Small tables with named rows and columns. After each table, cells are looked up by row and column.

nok:
         tififi  fof  rabufor  ponot  satep  vok  futosuf
kul         123  102      144    138    100  127      113
tadavel     191  164      168    164    104  199      154
luzuve       93   95      122    160    200   34      151
maremo       92  200      163     64     17  248       95
regaviv     150   94      153    133    184   89      121
zukoli      153   65      114     98    138  153      105

What is the rabufor of regaviv in nok?
153
What is the futosuf of zukoli in nok?
105
What is the fof of luzuve in nok?
95
What is the tififi of regaviv in nok?
150
What is the ponot of luzuve in nok?
160
What is the vok of regaviv in nok?
89
What is the tififi of luzuve in nok?
93
What is the vok of zukoli in nok?
153
What is the vok of maremo in nok?
248
What is the ponot of zukoli in nok?
98
What is the tififi of maremo in nok?
92
What is the rabufor of maremo in nok?
163
What is the satep of maremo in nok?
17
What is the rabufor of zukoli in nok?
114
Row with the largest satep: luzuve

petur =
fields: numu, puge, basedit
ruvat: [52, 14, 56]
fimamo: [114, 19, 24]
rolazib: [94, 78, 85]
beb: [102, 45, 58]
rem: [65, 49, 87]
vorumo: [102, 22, 16]
bagi: [61, 100, 90]
ronam: [113, 34, 54]
kug: [31, 129, 56]
kesem: [7, 118, 162]
lesuki: [61, 138, 150]
lugumon: [35, 114, 200]

What is the basedit of lesuki in petur? 150
What is the basedit of rolazib in petur? 85
What is the basedit of fimamo in petur? 24
What is the numu of beb in petur? 102
What is the puge of kesem in petur? 118
What is the basedit of beb in petur? 58
What is the puge of rolazib in petur? 78
What is the puge of fimamo in petur? 19
What is the puge of bagi in petur? 100
What is the numu of lugumon in petur? 35
What is the basedit of ruvat in petur? 56

midadil:
         sezena  pofun  doga  les  lavogo
dek         122    135   122  126      61
kefupas      58    120   198  108      97
tebol       188    170   111  116     117
lurip       180     53    69   99      84
beg         115    144   112  185     173
kamon       138    104    75   34      74
lege        175    109   152  104      84

beg, doga: 112
lege, lavogo: 84
kamon, les: 34
kefupas, lavogo: 97
kefupas, doga: 198
dek, sezena: 122
tebol, pofun: 170
kefupas, pofun: 120
beg, sezena: 115
kefupas, les: 108
beg, les: 185
tebol, doga: 111
dek, doga: 122
kamon, pofun: 104
lege, pofun: 109
lurip, doga: 69
Which row has the largest sezena? tebol

nadu =
|  | sor | bidim | malurin | pibop | vadu |
|---|---|---|---|---|---|
| mos | 1904 | 4172 | 6053 | 3938 | 5120 |
| pagapom | 3228 | 4607 | 7648 | 2902 | 3250 |
| zap | 2871 | 4456 | 3021 | 2751 | 1924 |
| bem | 2527 | 498 | 7007 | 4863 | 4789 |
| mez | 1629 | 4717 | 2502 | 3291 | 7179 |
| vop | 2661 | 2119 | 252 | 4308 | 3754 |
| zuz | 2997 | 3594 | 4061 | 2780 | 1921 |
| lag | 1960 | 2238 | 7436 | 3805 | 5965 |
| zek | 4968 | 1960 | 1599 | 2795 | 2074 |
| fibuga | 4070 | 4551 | 9646 | 3094 | 2527 |

fibuga, vadu => 2527
zuz, sor => 2997
zap, sor => 2871
bem, vadu => 4789
bem, pibop => 4863
mez, vadu => 7179
mez, malurin => 2502
fibuga, malurin => 9646
zap, bidim => 4456
zap, malurin => 3021
pagapom, malurin => 7648
bem, bidim => 498
mos, malurin => 6053
zap, pibop => 2751
bem, sor => 2527
lag, sor => 1960
zap, vadu => 1924
pagapom, pibop => 2902

taf:
|  | mes | sen | zutagu | gov |
|---|---|---|---|---|
| vuga | 56 | 50 | 61 | 50 |
| mirude | 28 | 23 | 28 | 17 |
| luto | 32 | 23 | 35 | 14 |
| sadup | 59 | 55 | 63 | 59 |
| robipem | 34 | 25 | 37 | 16 |
| kot | 52 | 50 | 54 | 53 |
| tiza | 59 | 54 | 64 | 55 |
| tosofu | 56 | 57 | 57 | 64 |
| ras | 28 | 23 | 28 | 17 |
| sirina | 28 | 21 | 29 | 12 |
| vus | 50 | 42 | 55 | 39 |
| lolu | 28 | 21 | 30 | 12 |
| gemimo | 44 | 35 | 48 | 30 |
| vazosid | 68 | 69 | 70 | 80 |

What is the zutagu of ras in taf?
28
What is the sen of mirude in taf?
23
What is the zutagu of gemimo in taf?
48
What is the zutagu of vus in taf?
55
What is the gov of mirude in taf?
17
What is the gov of kot in taf?
53
What is the gov of luto in taf?
14
What is the gov of robipem in taf?
16
What is the sen of vuga in taf?
50
What is the zutagu of kot in taf?
54
What is the mes of ras in taf?
28
What is the mes of lolu in taf?
28
What is the zutagu of sirina in taf?
29
What is the mes of tiza in taf?
59
What is the gov of vus in taf?
39
What is the zutagu of luto in taf?
35
What is the zutagu of robipem in taf?
37

Table pelif
         figopos  limiduf  tifif  tomus
vinu         104       63    117    109
nageg        105      155    160    145
gem          125       74    134     99
fanov        131       57     44     66
bap          226      153    110    140
lalapu       143      105    129    168
kom          216      165    125    117
lonelub      174       65     85    113
nem          107      154    160    142
mel          126       63     49     76

What is the figopos of fanov in pelif? 131
What is the tifif of kom in pelif? 125
What is the tifif of gem in pelif? 134
What is the tifif of lalapu in pelif? 129
What is the tomus of nageg in pelif? 145
What is the figopos of nageg in pelif? 105
What is the limiduf of lonelub in pelif? 65
What is the tifif of mel in pelif? 49
What is the tifif of nem in pelif? 160
What is the limiduf of fanov in pelif? 57
What is the tomus of kom in pelif? 117
What is the figopos of lalapu in pelif? 143
What is the tifif of fanov in pelif? 44
What is the tomus of nem in pelif? 142
What is the tomus of mel in pelif? 76
What is the tomus of bap in pelif? 140

tozadas =
,dasavun,fuf,mota,vuvirug,dotida,fama,sul,nop,zak
sibivid,160,136,204,107,48,139,137,162,72
nof,159,133,149,148,141,130,127,75,134
dat,128,158,176,167,75,168,155,140,85
repup,175,126,168,107,105,120,117,165,112
biso,78,185,146,146,152,201,194,137,156
kanug,135,157,169,117,111,156,156,119,112
faku,99,171,128,139,172,176,179,171,170
zese,138,157,112,113,198,156,147,158,185
zogot,165,128,178,160,92,124,130,138,106
voz,132,154,154,98,129,157,146,132,136
zop,178,117,189,144,68,119,120,153,85
veg,151,135,161,193,116,141,146,131,123
vuz,73,191,97,150,216,205,195,133,209
suson,184,124,137,139,145,121,123,98,154

biso, sul: 194
sibivid, nop: 162
veg, dasavun: 151
nof, dotida: 141
nof, fama: 130
faku, mota: 128
nof, fuf: 133
biso, fuf: 185
faku, dasavun: 99
voz, mota: 154
zese, zak: 185
faku, nop: 171
veg, zak: 123
veg, fuf: 135
sibivid, dotida: 48
veg, dotida: 116
repup, fuf: 126
voz, dasavun: 132
zop, mota: 189

rusunet:
,nezonuv,biburu,telev,let,damido,sabog,lugu
samure,77.66,-42.47,-53.80,-43.74,29.32,-66.49,24.95
korubuk,44.54,-80.08,8.44,-47.73,-9.26,-41.24,45.14
tudil,19.46,-45.17,42.08,-27.26,-24.70,-66.47,7.30
gupogaz,5.45,15.46,-13.12,5.01,-24.79,-41.79,-62.00
sop,-2.50,-6.87,59.65,-47.32,-24.50,-48.76,-54.11
tar,72.87,-15.68,-30.12,-18.74,-29.04,-23.41,-79.83
batisa,-35.80,-28.65,21.69,-52.31,10.43,-24.41,3.52
purosog,-9.34,-14.31,-2.31,-2.63,-64.92,-10.16,-37.14
vesoleg,-39.37,13.21,-53.72,20.87,-21.56,-1.67,-62.90
noda,-34.78,-20.23,-80.61,-4.78,24.73,2.51,37.35
nos,7.24,12.79,-12.59,12.96,-38.33,-85.71,-18.39
sinoso,17.82,-20.26,-19.98,-24.77,20.06,-52.73,-14.26

let of nos = 12.96
lugu of nos = -18.39
telev of nos = -12.59
sabog of noda = 2.51
biburu of noda = -20.23
telev of samure = -53.80
biburu of tudil = -45.17
let of sop = -47.32
damido of purosog = -64.92
lugu of vesoleg = -62.90
lugu of batisa = 3.52
nezonuv of nos = 7.24
nezonuv of batisa = -35.80
let of purosog = -2.63
sabog of vesoleg = -1.67
sabog of batisa = -24.41

